These are the activations of a small neural network, seen along a few directions. Each row is one input.
In each table, some parts of the input vary, and every possible input appears once, in random order.
Descriptions start from the smaller parts, as in this example, which fits no table here: one of 8 places around a ring, together with either a single point or one of 11 places along a line or (one of 3 separate values, together with one of 6 places along a line).
Shared parts are said once, and a part with two or three values counts as separate values.

Other details of the inputs vary at random and push rows far along two fixed directions, the same in every table; ignore that.

Rows:
x1: -.04 -.05 -.29  .06  .07 -.17 -.12  .26  .16 -.16  .10  .11 -.11
x2:  .02  .22  .39  .15 -.03  .17  .38 -.48 -.32  .33 -.19 -.28  .32
x3:  .27 -.19 -.11  .03  .04 -.06 -.61  .46  .03 -.06  .61  .26 -.44
x4: -.02  .20 -.19  .07 -.01 -.10  .23  .24  .10 -.21 -.12  .05 -.23
x5: -.05  .23 -.17  .08 -.03 -.08  .38  .13  .05 -.11 -.24  .00 -.30
x6: -.09 -.09 -.27  .04  .04  .08 -.01  .32  .13 -.19 -.08 -.08 -.20
x7: -.21  .12 -.27  .17  .13  .21  .51  .07 -.05  .01 -.56 -.39 -.10
x8: -.01 -.08  .24 -.23  .00  .18 -.07 -.29  .08  .02  .12  .15  .31
x9:  .03  .01  .20 -.16 -.06 -.13 -.02 -.33  .06 -.05  .07  .09  .38
x10: -.18  .27 -.32  .21  .14 -.08  .55 -.05 -.03  .00 -.47 -.29 -.07
x11:  .00  .31 -.18  .43  .08  .05  .41  .19 -.25  .02 -.19 -.40 -.05
x12: -.09  .03 -.10  .08  .04  .11  .37  .18 -.03  .01 -.44 -.20 -.22
x13: -.14 -.04 -.30  .16  .10  .02  .31  .16 -.06 -.03 -.47 -.37 -.03
x14:  .04 -.10 -.14 -.06  .01 -.05 -.27  .42  .22 -.25  .22  .25 -.29
x15:  .19 -.07  .31 -.07 -.04  .12 -.28 -.18 -.17  .09  .26 -.05  .36
x16: -.13  .23 -.27  .10  .07  .03  .32  .06  .10 -.11 -.13 -.02 -.14
x17: -.11  .12 -.29  .17  .10 -.08  .31  .06  .06  .05 -.33 -.17 -.23
x18:  .05 -.17  .32 -.20 -.08 -.07 -.10 -.22  .03  .01 -.03  .05  .33
x19: -.12 -.07 -.31  .06  .14  .00  .16  .19  .01  .13 -.27 -.15 -.22
x20: -.16  .22 -.27  .16  .14  .11  .43  .08  .03 -.08 -.33 -.16 -.13
x21: -.05  .16 -.22  .25  .06 -.10  .47  .17 -.04 -.04 -.54 -.26 -.12
x22: -.09  .19 -.34  .15  .11 -.16  .33  .09  .08 -.01 -.22 -.10 -.32
x23:  .15 -.08 -.21  .07  .12 -.01 -.53  .40  .05  .02  .50  .16 -.42
x24:  .10 -.05  .23 -.22 -.12 -.21 -.14 -.24  .11  .00  .19  .27  .12
x25: -.08  .01  .19 -.06 -.04  .05  .18 -.53 -.04  .09 -.22 -.08  .41
x26: -.01 -.20  .17 -.21 -.01  .01 -.32 -.30  .15  .02  .21  .15  .27
x27: -.03  .14 -.17  .23  .00 -.02 -.04  .27 -.33  .15 -.06 -.18 -.33
x28: -.07 -.12 -.19 -.01  .06  .07 -.08  .21  .16 -.04  .02  .04 -.30
x29: -.01  .03 -.26  .16  .09 -.05 -.37  .36 -.16  .10  .31  .03 -.41
x30: -.02 -.10 -.22 -.06  .02 -.04 -.35  .37  .30 -.24  .30  .24 -.20
x31:  .20  .01  .39  .01 -.06  .12  .07 -.20 -.34  .13 -.10 -.22  .32
x32:  .06 -.18  .32 -.24 -.13  .11 -.07 -.13  .02 -.07 -.03  .03  .23
x33: -.02  .08  .22  .08 -.07  .08 -.06 -.22 -.42  .14 -.02 -.27  .29
x34: -.06  .16 -.14  .14  .01  .00  .36  .21  .02 -.16 -.32 -.08 -.16
x35: -.03 -.15 -.23  .02  .04 -.09 -.02  .31  .07  .05 -.15 -.03 -.28
x36:  .00 -.35  .17 -.30  .00  .03 -.46 -.22  .15  .05  .33  .18  .28
x37:  .10  .11  .37  .14 -.10  .05  .18 -.24 -.33  .10 -.04 -.18  .31
x38:  .12 -.19  .26 -.26 -.10 -.14 -.33 -.19  .14  .04  .30  .37  .13
x39: -.08 -.01 -.21  .01  .09  .04  .00  .22  .19 -.04  .02  .10 -.32
x40:  .07  .14 -.10  .33  .01  .00  .26  .20 -.23  .07 -.02 -.16 -.27
x41:  .18 -.15 -.29  .02  .14 -.01 -.71  .47  .09 -.08  .71  .26 -.33
x42: -.04  .12  .21  .04 -.02  .15 -.06 -.32 -.38  .26 -.02 -.23  .32
x43: -.02 -.14  .22 -.13 -.04  .02 -.03 -.38  .07  .15 -.04  .02  .22
x44:  .06 -.25  .22 -.19 -.05 -.03 -.11 -.10 -.02  .03 -.06  .00  .25
x45:  .08 -.19  .43 -.31 -.18  .05 -.32 -.24  .15 -.01  .27  .34  .18
x46:  .05  .05  .24 -.23 -.13 -.02 -.12 -.25  .17 -.14  .25  .24  .30
x47:  .14 -.07  .22 -.22 -.12 -.22 -.22 -.18  .13 -.08  .23  .26  .22
x48: -.05  .12 -.24 -.01  .02 -.09 -.02  .16  .24 -.11  .17  .22 -.34
x49: -.05 -.01  .24 -.05 -.03  .07  .29 -.39 -.10  .10 -.39 -.25  .50
x50:  .12 -.28  .27 -.28 -.12 -.09 -.43 -.17  .17  .07  .31  .35  .17
x51: -.04  .01 -.23 -.03  .05 -.03 -.13  .22  .25 -.08  .21  .27 -.33
x52:  .05 -.06  .27 -.23 -.14  .05 -.19 -.26  .15 -.12  .25  .25  .37
x53:  .04  .09  .34  .08 -.15  .10  .14 -.33 -.53  .22 -.23 -.31  .40
x54:  .04  .04  .24  .07  .00  .13 -.01 -.32 -.24  .11  .24 -.03  .29
x55:  .00  .03 -.16  .00 -.03 -.06 -.03  .28  .19 -.11  .08  .22 -.36
Description of these inputs: one of 5 places around a ring, together with either one of 3 separate values or (one of 2 separate values, together with one of 4 places along a line).
Question: Changing only the place on the ring of 5 turns x47 into x10. The same change can be made to x18. Which row results?
Answer: x26
Question: Changing only the place on the ring of 5 turns x52 into x34. The same change can be made to x13. Which row results?
Answer: x44
Question: Which other rows does x14 become when the place on the line of 4 takes its other values? List them by row number.
Answer: x4, x32, x34
Question: Which other rows does x37 become when the choice among 3 separate values takes its other values? List them by row number.
Answer: x31, x53
Question: Which other rows does x52 become when the choice among 2 separate values takes its other values? List them by row number.
Answer: x1

Rows:
x56:  .20 -.12  .48 -.17 -.18 -.03 -.53 -.29 -.18  .23  .56  .27  .18
x57:  .02 -.10 -.26  .05  .12  .06 -.52  .37  .04  .00  .53  .16 -.34
x58: -.02  .06 -.22 -.04  .03 -.16 -.01  .24  .32 -.18  .18  .34 -.39
x59:  .07  .26 -.21  .41  .01 -.06  .31  .33 -.37  .09 -.24 -.31 -.33
x60:  .02 -.30  .20 -.25 -.02  .03 -.34 -.22  .10  .06  .16  .06  .30
x61:  .08  .01  .39 -.03 -.10  .06 -.16 -.47 -.32  .32  .20 -.03  .32
x62: -.07  .17 -.35  .32  .15  .14  .15  .27 -.22  .01 -.11 -.33 -.17
x63:  .02 -.01  .29 -.27 -.08 -.07 -.13 -.42  .23 -.06  .30  .33  .37
x64: -.01  .15 -.16  .05  .00 -.14  .22  .24  .21 -.20 -.04  .17 -.27
x65: -.05 -.10  .28 -.19 -.05  .05  .02 -.43 -.01  .07 -.09 -.03  .49
x66: -.01 -.23  .19 -.28 -.03  .03 -.26 -.27  .16  .05  .17  .19  .20
x67:  .01 -.14  .24 -.34 -.08  .01 -.27 -.35  .21  .02  .27  .29  .22
x68:  .02  .05  .27 -.15 -.11  .00  .10 -.31  .05 -.06 -.07  .03  .38
x69: -.07  .02 -.19  .11  .03 -.04  .27  .25  .02 -.08 -.33 -.13 -.19
x70:  .12 -.02  .29 -.29 -.11 -.13 -.30 -.21  .29 -.19  .49  .45  .27
x71:  .01  .18 -.21  .36  .06  .15  .29  .37 -.26 -.02 -.25 -.33 -.27
x72: -.01 -.34 -.41 -.12  .14 -.12 -.59  .51  .33 -.09  .39  .27 -.48
x73:  .06  .01  .37 -.03 -.06  .26 -.02 -.27 -.25  .17  .00 -.11  .22
x74: -.06  .03 -.22 -.02  .03 -.09  .05  .24  .20 -.12 -.04  .15 -.35
x75: -.08  .18 -.22  .14  .02 -.04  .42  .22  .04 -.14 -.41 -.12 -.24
x76: -.10  .02  .26 -.02 -.08  .14  .56 -.42 -.14  .17 -.62 -.29  .29
x77:  .03  .12 -.25  .27  .10  .09 -.01  .38 -.18 -.08  .04 -.19 -.16
x78: -.11  .17  .18 -.06 -.06  .05  .45 -.51  .07  .08 -.31 -.06  .25
x79:  .13 -.05 -.26  .08  .07 -.21 -.71  .39 -.03 -.02  .80  .29 -.32
x80:  .00 -.15 -.16  .02  .05 -.04  .03  .29  .05 -.05 -.23 -.08 -.19
x81:  .02 -.23 -.35  .00  .11 -.11 -.32  .52  .19 -.16  .13  .06 -.29
x82:  .10  .22  .40  .19 -.12  .09  .34 -.48 -.54  .24 -.30 -.39  .52
x83: -.02 -.03  .28 -.09 -.07  .06  .19 -.32 -.06  .01 -.25 -.13  .45
x84: -.13  .11 -.36  .08  .11 -.09  .13  .20  .16 -.15 -.10 -.01 -.21
x85: -.17  .05 -.29  .27  .12  .11  .64  .17 -.11  .09 -.84 -.50 -.26
Question: Changing only one part turns x70 into x64. The same change can be made to x77. Which row results?
Answer: x71
Question: What do these inputs look like to the network?
Answer: one of 5 places around a ring, together with either one of 2 separate values or one of 4 places along a line
Question: List by row number the other rows that have the place on the ring of 5 in common with x58.
Answer: x56, x73, x74, x76, x85
Question: Which other rows does x61 become when the choice among 2 separate values takes its other values? List them by row number.
Answer: x57
Question: Which other rows does x67 become when the place on the ring of 5 takes its other values? List them by row number.
Answer: x68, x74, x75, x84
